A small network was shown many inputs. Here are its activations along a few directions, one row for each input.
In each table, some parts of the input vary, and every possible input appears once, in random order.
Descriptions start from the smaller parts, as in this example, which fits no table here: line(6) and (point or line(9) or (values(3) and ring(5))).
Shared parts are said once, and a part with two or three values counts as separate values.

Rows:
x1: [  4  -5 -18  -9  -6   3   1   5  13  -2 -10   3 -10  -2   8   5   5  -2]
x2: [-16   2   8   0  19  11  -6   3  -6   2  -2   9   5  -4 -15   9   0   7]
x3: [  6   6  -5  -8  17  -4  -7  -1  -3  -5  13   4  -5  -2   7   7   3 -14]
x4: [ -6   7  42  26 -30 -14  -7  -3 -13   6  11 -38  17  23   7 -24  -9  -3]
x5: [-1 -3 -7 -1 17  1 -4  0 -6  3 11  9 -1 -1  1  8 -1 -9]
x6: [ 15   4 -15 -17   0  -3   0  -2  11 -10  -3   5 -13  -6  16   0   8  -3]
x7: [-10   2   5   5  15  14   0   8  -3   5  -1   8   7  -1 -12  10   1   0]
x8: [ 12   3 -11 -13  16   0  -7  -1  -3  -4  11   0  -4   8  16   9   8  -8]
x9: [ -4  -5 -10  -3   0   4   9  -2   7   2  -9  13  -2  -8 -11   1  -1  11]
x10: [ -3   1   0   4   2   8  14   4   2   0 -17  11   3 -16 -19   3  -3  12]
x11: [  4  -7 -15  -9  -3   1   2  -4   7   1  -9  11  -2  -7  -4   2   0   3]
x12: [  0  -5  27  25 -47 -22   6  -8  -5   3   2 -36   5  16   7 -31 -10   8]
Changing only one part turns x1 into x3. The same change can be made to x11. Which row results?
> x5
Describe the family of inputs behind these rows.
> values(2) and (point or line(5))
Change only the values(2) part in x2. List by row number the other rows that result.
> x10

Rows:
x13: [ -9  -9  19  23 -38 -16   3  -7  -8   9   4 -30   6  14   8 -23 -11   4]
x14: [-14   4  36  16 -27 -12 -11 -14 -14   6   8 -37  18  22  -1 -22  -7   6]
x15: [ -3   5   5   4  30   6  -7   5 -11   4  21  12   5   2  -5  13   0 -13]
x16: [ -6  -6 -14  -7   2   7   8   1   9  -2 -14  19  -9 -17 -13   4   1  10]
x17: [ -8  -5 -11  -2   8   8  10   0   5   0 -13  20  -3 -18 -19   7  -3  12]
x18: [ 19   4 -10 -15   5   0  -7   7   8  -9  -1   1  -6   0  17   9   9 -15]
x19: [ 17   2 -17 -15   0   2   2   2  13  -7  -6   8  -9  -6  10   3   7  -5]
x20: [-11   3  32  13 -30 -13 -12 -14 -10   2   7 -39  10  21   7 -22  -3  10]
x21: [  3  -3 -15 -13  -3   5   7   0  14  -5 -17  14  -8 -16  -5   3   3   6]
x22: [-4 -1 -7 -2 18  8  1  5 -2  2  1 12  3 -1 -8 11  1  0]
x23: [ 14  -1 -18 -14  -3   2   5   0  13  -9 -15  11 -12 -13   3   1   5   3]
x24: [ -9   0  -5   1  20   4   7   1  -3   3   2  20   4  -8 -17   8  -4   6]
x25: [-3  2 -4 -2 19  9  1  7 -1  3  7  8  3  3 -5 11  3 -5]
x26: [ 14  -1 -18 -14  -7   4   7   0  16  -9 -15  11 -13 -16   2   1   6   3]
x27: [ 10   8  -6 -10  14   2 -13   8   3  -2   8   1  -1   6  14  12   7 -22]
x28: [ 19   4 -12 -14   4   3  -3   4   9  -9   0   4  -9  -2  12   7   8 -11]
x29: [ -3   5  -2   0  25   7  -6   7  -6   3  14   7   5   4   1  13   1 -14]
x30: [-11  -4  -7   4  14   7  14   1  -1   2  -8  23  -2 -19 -26   6  -4  16]
x31: [ -3  -4 -13  -7   7   4   5   0   7  -1 -11  16  -6 -14 -10   8   0   6]
x32: [  7   1 -13 -12   5   4  -1   1   8  -4  -7  11  -6  -8   4   8   3  -5]
x33: [ 10  -6  16  17 -48 -21   4  -7  -3   2  -5 -37   1  12  23 -28  -6   2]
x34: [ 20  10  -8 -11  11   0  -9   9   5  -7   6  -1  -6   6  22   8  10 -22]
x35: [ -8  -5 -11  -4   9   8   7  -2   4   2  -7  21   0 -13 -16   6  -2   8]
x36: [ -6   0   0   3  25   6   1   3  -7   3   8  16   3  -5 -16  13  -2   0]
x37: [ -5  -2 -11  -2  15   7   5   1   0   3  -3  14   2  -8 -13   9  -1   5]
x38: [ -1  -6  16  18 -40 -18   3  -4  -6   4  -2 -33   4  12  17 -25 -10   0]
x39: [  9   4  -9 -10  12   4  -4  10   4  -5   0   4  -4   1  12  11   6 -11]
x40: [  7   1 -10 -13   8   4  -3   5   7  -4  -2   7  -5  -1   7   8   6  -9]
x41: [  1   4  -4  -5  18   6 -12   7   0   1  14   4   0   8   5  11   7 -16]
x42: [  0   7  31  11 -36 -14  -9 -13  -7   0   2 -42   8  22  16 -24  -1   8]
x43: [-1 -2 -9 -6 13  6 -1  4  4  0  1  9 -5  0 -2  9  4 -3]
x44: [ -2  -4 -13  -7   9   6  -1   1   5  -1  -2  14  -5  -7  -6   7   2   0]
x45: [-16   4  42  21 -20 -12  -8 -17 -20   5  13 -31  18  19  -7 -23  -8  10]
x46: [ -9  -3  -7   1  16   5  11  -2  -2   2  -3  22   1 -14 -22   7  -3  11]
x47: [-2  0 -7 -6 16  6 -3  7  3 -1  5  7 -4  2  2 11  6 -5]
x48: [ -6   3   1   4  28   6   2   8  -8   2   9  13   4  -1 -12  13   0   1]
x49: [  5  -3 -16 -13  -1   6   4   0  12  -3 -13  15  -7 -11  -1   3   4   4]
x50: [ 10   7  30   7 -42 -18  -9 -15  -5  -5   2 -44   4  21  25 -28   2   6]
x51: [-15  -6  27  33 -23 -16   8  -5 -20  11   8 -23  13  10  -5 -22 -19  11]
x52: [-11  -8  22  29 -30 -14   7  -5 -14  12   5 -28  11  13   4 -23 -15   8]
Describe the family of inputs behind these rows.
> line(5) and (values(2) or line(6))
Changing only the line(5) part turns x35 into x23. The same change can be made to x52. Which row results?
> x33
Change only the line(5) part in x15. List by row number the other rows that result.
> x27, x29, x34, x41
List by row number the other rows that have the line(5) part in common with x40.
> x21, x27, x32, x38, x39, x42, x49
Change only the line(5) part in x18. List by row number the other rows that result.
> x25, x39, x47, x48

Rows:
x53: [ 10  10 -14 -22  21  12 -15   8   9  -8   4   8  -7   1  12  21  15 -22]
x54: [-12  -1  -4   0  29  10   5   4  -4   5   6  25   5 -10 -21  16  -3   6]
x55: [ 14   9 -20 -26  20  13 -11   9  13  -8   0  12  -9   1  10  22  15 -18]
x56: [  9  -2  27  28 -35 -23  -6   0 -13   5  13 -38  11  23  27 -26 -11 -12]
x57: [ 22  -3 -37 -22  11  12   7  11  20  -9 -15  30 -22 -24   6  13  11  -7]
x58: [-19   5   5   3  33   9  -6   4 -11   4  12  16   9  -2 -19  17  -2  -1]
x59: [-14   3   0  -1  33  10   1   4  -7   5   9  19   8  -3 -18  18  -2   4]
x60: [ 18   0 -34 -28  17  10   1   8  19  -9 -10  26 -18 -16   7  17  13 -10]
x61: [ 18   2 -30 -27  17  11   0  10  18 -10 -10  24 -18 -12   9  18  14 -10]
x62: [ -8  -5 -10   4  27   7  11   4  -5   4   2  28   3 -14 -23  14  -5   8]
x63: [  2   8  44  13 -43 -19 -14 -20 -16  -2   5 -52  14  27  13 -34  -3  10]
x64: [ 18   4 -23 -25  19  13  -6   8  14  -8  -5  17 -13  -7  11  18  16 -14]
x65: [ -9  -7 -13   5  26   6  11   5  -3   3   0  31   2 -18 -27  15  -7   9]
x66: [-23 -12  29  31 -45 -17  -4 -11 -11  13   4 -42  10  23   1 -27 -15   6]
x67: [ -7  -3  -3  -6 -30  -2  16 -15  11  -4 -35  -3  -3 -17 -13 -16  -3  29]
x68: [ -6 -10 -17   7  22   8  23   6  -2   5  -7  35  -5 -27 -23   8  -7  12]
x69: [ -9  -9  20  30 -41 -19   3  -2 -10  14   7 -43   9  25  18 -28 -13  -7]
x70: [-18   1  41  19 -44 -16  -7 -20 -11   3   6 -45  12  25   2 -33  -7  17]
x71: [ 16  10  39  17 -36 -25  -9 -13 -14  -5  14 -49  11  24  27 -31  -5  -3]
Describe the family of inputs behind these rows.
> point or ring(6) or (values(2) and line(6))
Which of the alternatives is x67?
> point

Rows:
x72: [-10  -6  33  39 -42 -22   4  -9 -21  15   6 -45  19  23   9 -32 -18   6]
x73: [ 10   8 -13 -27   2   9  -6   0  16 -12 -14   9  -8  -8   9   8  11  -1]
x74: [  0  -1  39  21 -50 -22  -8 -12 -11   3   8 -52   8  30  20 -33  -6   4]
x75: [ -1  -7  29  29 -50 -25  -4  -6 -11   6   9 -52   9  30  25 -29 -11  -5]
x76: [ 12   5 -16 -22   3   8  -4  -1  16  -8  -9  11 -12  -7   7   7  13  -5]
x77: [ -5 -10 -21   5  12   3  15   8   1   5 -10  24  -3 -19 -15   9  -8   5]
x78: [ 2  0 -6 -6 28 11 -5  8 -1  2 11 17 -1  1 -4 16  6 -9]
x79: [  8 -10 -28  -6   4   4  15  11  12   0 -14  18 -11 -16  -2  10  -1  -1]
x80: [  4   0 -16 -17   8   8   9   0  15  -9 -16  16 -13 -16  -9   9   8   9]
x81: [ 15  -5 -26 -10   0   4   6  11  14  -1  -8  13 -11  -8  14  11   5 -12]
x82: [-13   0  40  31 -42 -21   1 -14 -18   8   8 -46  17  20   6 -34 -13  13]
x83: [-10  -7 -16   5  24   4   6   8  -4  11   6  24   6  -7 -14  15  -8  -6]
x84: [ -6  -9 -18   2  12   4  15   4   1   4  -7  27  -5 -18 -15   5  -8   8]
x85: [-13   4  -2  -4  26   9  -3  -1  -3   1   5  18   3  -7 -18  12   0   3]
x86: [ 16   2 -15  -5  16   1   1  15   3  -3   4   9  -4   0  15  16   2 -19]
x87: [ -8  -3 -10  -2  27   9   1   1  -4   6   8  24   3  -8 -17  14  -1   2]
x88: [ 17   3 -15  -8  16   2  -3   9   2  -3   8  13  -5  -2  11  11   5 -17]
x89: [ -9   0  -6 -12  16  11   4  -5   3  -4 -14  21  -1 -20 -23   8   1  17]
x90: [-13   3  45  27 -39 -17  -2 -21 -17   7   6 -46  18  25   0 -31  -9  15]
x91: [ 14   2 -17 -17   2   4   0   6  15  -8  -9  12 -13 -11  13   6   9  -5]
x92: [ -4   5  42  19 -50 -22 -15 -18 -10   1   7 -55   9  29  15 -35  -4   3]
x93: [  1   4 -12 -20   6   9   2  -1  15 -11 -18  17  -9 -19 -10   7   7   9]
x94: [  6  -5 -20 -12   5   7  10   5  12  -5 -13  18 -13 -17  -5   8   7   7]
x95: [ 17   5 -11 -13  19   6  -5   7   5  -7   5  11  -5   0   9  13  10 -12]
x96: [ -7  -3  -9  -7  17   9   7  -5   4  -2 -10  23  -5 -19 -24   7   0  16]
x97: [ -3   8   0 -13  28  15 -14   1  -2  -2   6  13   3  -1 -10  17  11  -5]
x98: [  6  -7 -24  -8   4   4  15   8  12  -3 -12  21 -13 -17  -3   6  -1   3]
x99: [  0  -4 -12   3  25   6  -3  15  -2   7  10  17   2   0  -1  15  -2 -16]
x100: [-13  -2  35  35 -43 -24   5 -11 -19  10  10 -43  17  21   9 -35 -17   8]
x101: [ 13  13  -7 -17  17   5 -10   4   4  -9   4   6  -4   0   7  12  11 -11]
x102: [ 15  -2 -23 -13   1   3   5   8  13  -4  -6  13 -13  -9  16   6   4 -10]
x103: [ -7  -6 -12  -2  15   5  10   0   3   0  -9  26  -5 -19 -17   5  -3  12]
x104: [ -1  -1 -10   1  26   9   1  14  -3   3  11  16  -2   2   1  16   3 -12]
x105: [  0  -4  34  26 -49 -24  -4  -9 -12   5  10 -51   7  29  23 -33 -11  -2]
x106: [ 13  13  -6 -22  18  10 -13   2   3 -10   1   6  -1  -1   5  14  13  -9]
x107: [-14   4   0  -9  26  13  -6  -4  -3  -1   2  17   5  -9 -21  14   4   4]
x108: [-10  -5 -11   5  24   7   7   8  -4   6   8  22   1  -7 -13  14  -4  -3]
x109: [ -5   4  40  13 -50 -16 -17 -19 -11   0   5 -56  11  31  15 -32  -1   7]
x110: [-16   7  45  20 -41 -17  -4 -23 -15   3   4 -47  22  23  -2 -30 -10  16]
x111: [ -3   7  -1  -9  28  10 -10   4  -1  -1   8  12  -1   1  -4  14   7  -6]
Describe the family of inputs behind these rows.
> line(5) and (values(2) or ring(6))
Changing only the line(5) part turns x93 into x94. The same change can be made to x107. Which row results?
> x87
Changing only the line(5) part turns x98 into x80. The same change can be made to x100. Which row results?
> x90
Change only the ring(6) part in x76. List by row number the other rows that result.
> x80, x85, x96, x101, x111
Change only the values(2) part in x105. List by row number the other rows that result.
> x100
List by row number the other rows that have the line(5) part in common with x72.
> x75, x77, x79, x81, x83, x86, x99
Change only the ring(6) part in x88. List by row number the other rows that result.
> x84, x98, x102, x104, x108
